Each row below is a small network's average activation on inputs in which a field has the value named, seen along a few directions.
Values that are neighbours, or in one group, have similar rows; names and order tell nothing.
(in the rows, 500 means zero)
Strong random noise was added to every row along 10 fixed directions; ignore it. To show where, here is one row again and again, with new noise each time:
[560, 555, 399, 579, 493, 361, 538, 351, 568, 588, 392, 413, 484, 476, 488, 531, 395, 376, 391, 449, 432, 422]
[450, 457, 602, 458, 412, 556, 464, 524, 413, 499, 521, 413, 457, 592, 591, 774, 413, 497, 452, 463, 497, 529]
[629, 550, 385, 690, 616, 609, 344, 517, 606, 628, 445, 403, 521, 467, 744, 563, 238, 606, 144, 473, 217, 344]
[414, 558, 605, 230, 337, 445, 372, 642, 515, 506, 780, 818, 408, 352, 330, 533, 613, 509, 590, 438, 560, 589]
[625, 560, 434, 515, 639, 640, 386, 615, 493, 508, 473, 598, 550, 411, 499, 453, 485, 555, 554, 421, 450, 545]
[436, 538, 576, 420, 407, 503, 514, 538, 336, 422, 526, 497, 423, 529, 346, 690, 672, 423, 729, 440, 623, 561]
[405, 443, 611, 363, 517, 325, 499, 726, 479, 447, 451, 608, 578, 476, 490, 780, 305, 494, 701, 199, 371, 690]
[685, 437, 658, 392, 608, 574, 521, 440, 623, 476, 529, 583, 690, 369, 401, 114, 786, 486, 409, 466, 788, 649]
[570, 569, 566, 463, 489, 589, 531, 517, 357, 583, 519, 307, 437, 366, 609, 684, 456, 464, 372, 562, 537, 543]
[652, 543, 646, 453, 557, 642, 408, 436, 457, 438, 578, 619, 450, 553, 594, 483, 453, 607, 372, 473, 558, 365]
[571, 568, 317, 594, 502, 356, 528, 303, 614, 607, 364, 433, 512, 455, 393, 418, 496, 298, 426, 439, 463, 443]
[479, 566, 514, 492, 437, 523, 446, 428, 461, 576, 523, 326, 466, 432, 477, 637, 630, 319, 320, 420, 479, 491]


Field T:
t21: [484, 571, 539, 461, 421, 491, 494, 410, 453, 548, 635, 490, 429, 467, 478, 490, 614, 406, 386, 569, 520, 452]
t22: [540, 495, 276, 718, 414, 632, 520, 393, 493, 488, 404, 489, 415, 689, 425, 502, 507, 589, 726, 775, 589, 377]
t17: [509, 572, 669, 302, 375, 509, 544, 500, 378, 562, 770, 527, 272, 335, 649, 537, 345, 683, 297, 778, 606, 426]
t16: [340, 507, 401, 367, 408, 482, 448, 809, 452, 718, 537, 366, 564, 192, 441, 747, 530, 303, 554, 356, 374, 921]
t15: [397, 463, 392, 438, 343, 628, 368, 566, 585, 591, 666, 611, 442, 498, 492, 498, 470, 621, 471, 698, 514, 556]
t9: [527, 574, 523, 297, 535, 354, 695, 352, 320, 417, 363, 538, 471, 467, 363, 620, 390, 243, 866, 379, 640, 606]
t18: [503, 539, 463, 685, 481, 336, 630, 553, 569, 603, 489, 324, 568, 299, 427, 415, 708, 531, 361, 581, 480, 534]
t2: [396, 275, 470, 413, 462, 760, 345, 497, 622, 520, 563, 470, 566, 656, 584, 343, 600, 488, 340, 566, 578, 665]
t6: [552, 294, 317, 605, 487, 431, 636, 469, 641, 509, 252, 587, 619, 726, 484, 430, 209, 601, 806, 609, 617, 659]
t19: [485, 487, 539, 353, 468, 675, 490, 429, 330, 539, 582, 419, 439, 492, 541, 505, 558, 369, 475, 581, 650, 613]
t13: [396, 426, 485, 450, 298, 639, 464, 443, 511, 509, 634, 507, 383, 635, 513, 469, 508, 618, 484, 798, 655, 467]
t5: [635, 677, 492, 505, 581, 422, 620, 454, 318, 451, 434, 596, 448, 407, 395, 510, 539, 396, 740, 421, 537, 470]
t3: [541, 383, 650, 396, 442, 654, 647, 524, 295, 504, 557, 397, 479, 528, 659, 560, 447, 621, 553, 783, 806, 711]
t11: [433, 454, 314, 467, 519, 400, 572, 595, 473, 499, 411, 669, 446, 552, 495, 467, 210, 553, 785, 560, 417, 586]
t24: [408, 442, 547, 421, 440, 541, 446, 405, 616, 441, 593, 566, 495, 594, 490, 333, 629, 484, 373, 549, 562, 403]
t12: [444, 538, 289, 502, 528, 690, 462, 488, 386, 549, 420, 391, 399, 556, 506, 560, 467, 387, 599, 569, 468, 488]
t7: [450, 695, 326, 596, 449, 710, 348, 620, 338, 527, 675, 481, 236, 421, 497, 485, 663, 570, 526, 787, 390, 299]
t1: [485, 509, 650, 249, 496, 625, 468, 583, 431, 557, 654, 516, 475, 361, 684, 590, 340, 518, 363, 551, 504, 582]
t23: [658, 606, 624, 544, 665, 599, 520, 482, 389, 352, 513, 643, 467, 552, 625, 478, 416, 685, 553, 477, 469, 272]
t20: [445, 442, 581, 149, 361, 593, 457, 265, 388, 434, 652, 821, 295, 793, 646, 601, 137, 352, 566, 512, 609, 416]
t14: [583, 372, 733, 447, 590, 386, 808, 431, 412, 445, 368, 335, 631, 497, 655, 427, 388, 500, 515, 548, 689, 630]
t4: [631, 658, 222, 403, 533, 716, 387, 357, 322, 686, 481, 555, 331, 492, 615, 598, 126, 338, 466, 567, 425, 494]
t8: [560, 460, 531, 483, 503, 559, 415, 408, 599, 525, 520, 532, 592, 540, 572, 460, 486, 404, 340, 450, 482, 538]
t10: [461, 448, 559, 452, 418, 340, 688, 374, 536, 575, 487, 310, 534, 421, 551, 451, 472, 370, 398, 649, 601, 550]
Each value of T is a pair of two hidden parts, and every pair occurs once (6 first parts, 4 second parts).
Changing only the second part turns t10 into t20. t19 has the same second part as t10; what does that change turn t19 into? -> t11
Changing only the second part turns t21 into t7. t4 has the same second part as t21; what does that change turn t4 into? -> t2
Changing only the second part turns t5 into t14. t22 has the same second part as t5; what does that change turn t22 into? -> t1
Changing only the second part turns t15 into t6. t3 has the same second part as t15; what does that change turn t3 into? -> t18

Field G:
g5: [395, 290, 574, 395, 381, 455, 485, 612, 686, 512, 587, 673, 631, 590, 538, 517, 422, 554, 569, 492, 528, 685]
g17: [699, 548, 333, 628, 564, 298, 753, 378, 594, 609, 273, 436, 542, 366, 406, 326, 316, 543, 613, 675, 623, 514]
g24: [534, 511, 682, 415, 467, 492, 558, 488, 396, 494, 520, 414, 564, 428, 530, 659, 529, 410, 488, 424, 585, 603]
g2: [471, 419, 333, 764, 485, 583, 364, 309, 613, 425, 318, 393, 587, 859, 322, 435, 748, 435, 516, 392, 543, 421]
g1: [433, 560, 463, 457, 292, 204, 595, 434, 603, 535, 640, 770, 356, 459, 334, 293, 549, 502, 628, 658, 572, 412]
g12: [615, 624, 416, 521, 713, 855, 457, 454, 276, 521, 394, 244, 459, 444, 607, 519, 553, 448, 439, 555, 531, 435]
g11: [541, 593, 467, 586, 415, 568, 524, 609, 437, 554, 646, 504, 392, 371, 489, 451, 678, 650, 522, 803, 595, 477]
g14: [322, 423, 451, 513, 406, 455, 413, 515, 697, 465, 624, 661, 560, 590, 367, 285, 722, 530, 566, 535, 503, 453]
g18: [388, 471, 571, 471, 358, 302, 570, 318, 602, 558, 503, 238, 497, 444, 370, 587, 728, 230, 272, 361, 515, 474]
g23: [499, 576, 413, 567, 672, 614, 344, 494, 544, 561, 508, 402, 608, 365, 548, 357, 672, 359, 255, 355, 288, 481]
g6: [317, 422, 652, 475, 331, 243, 439, 662, 748, 505, 696, 541, 541, 371, 341, 419, 804, 598, 278, 409, 455, 515]
g10: [623, 366, 392, 545, 520, 536, 579, 327, 681, 530, 399, 620, 528, 685, 657, 335, 127, 639, 459, 758, 584, 415]
g7: [593, 430, 570, 539, 506, 321, 550, 580, 636, 439, 539, 811, 487, 568, 558, 335, 264, 850, 524, 583, 499, 418]
g13: [398, 579, 530, 580, 378, 267, 581, 557, 456, 467, 558, 440, 455, 373, 219, 573, 831, 475, 603, 444, 520, 525]
g4: [355, 523, 223, 451, 309, 220, 479, 471, 709, 740, 540, 569, 389, 362, 436, 495, 264, 352, 360, 507, 290, 517]
g3: [639, 554, 598, 254, 516, 449, 577, 407, 384, 422, 502, 770, 399, 516, 530, 571, 196, 475, 707, 510, 662, 463]
g8: [639, 469, 531, 493, 634, 384, 469, 340, 621, 552, 375, 526, 685, 500, 636, 500, 241, 343, 258, 196, 335, 561]
g22: [492, 377, 610, 454, 542, 689, 387, 466, 516, 441, 493, 570, 598, 665, 650, 521, 458, 421, 423, 362, 447, 518]
g15: [419, 433, 580, 322, 465, 566, 414, 554, 574, 433, 633, 715, 535, 526, 469, 330, 554, 561, 590, 537, 598, 526]
g19: [505, 671, 583, 359, 387, 524, 498, 392, 397, 478, 676, 571, 229, 447, 408, 528, 619, 470, 421, 602, 597, 268]
g9: [665, 592, 735, 189, 579, 766, 446, 325, 246, 332, 701, 720, 322, 569, 569, 324, 514, 566, 488, 557, 794, 379]
g16: [406, 500, 392, 491, 406, 534, 404, 574, 606, 724, 687, 371, 512, 236, 464, 362, 719, 363, 163, 606, 441, 642]
g20: [692, 512, 573, 359, 605, 652, 452, 284, 465, 434, 402, 606, 574, 615, 549, 484, 381, 377, 553, 372, 658, 555]
g21: [540, 544, 461, 552, 514, 412, 686, 421, 381, 555, 461, 365, 380, 484, 596, 487, 293, 551, 498, 668, 477, 417]
Each value of G is a pair of two hidden parts, and every pair occurs once (6 first parts, 4 second parts).
Changing only the second part turns g20 into g3. g13 has the same second part as g20; what does that change turn g13 into? -> g7
Changing only the second part turns g2 into g9. g24 has the same second part as g2; what does that change turn g24 into? -> g14
Changing only the second part turns g11 into g8. g18 has the same second part as g11; what does that change turn g18 into? -> g17
Changing only the second part turns g12 into g19. g23 has the same second part as g12; what does that change turn g23 into? -> g1
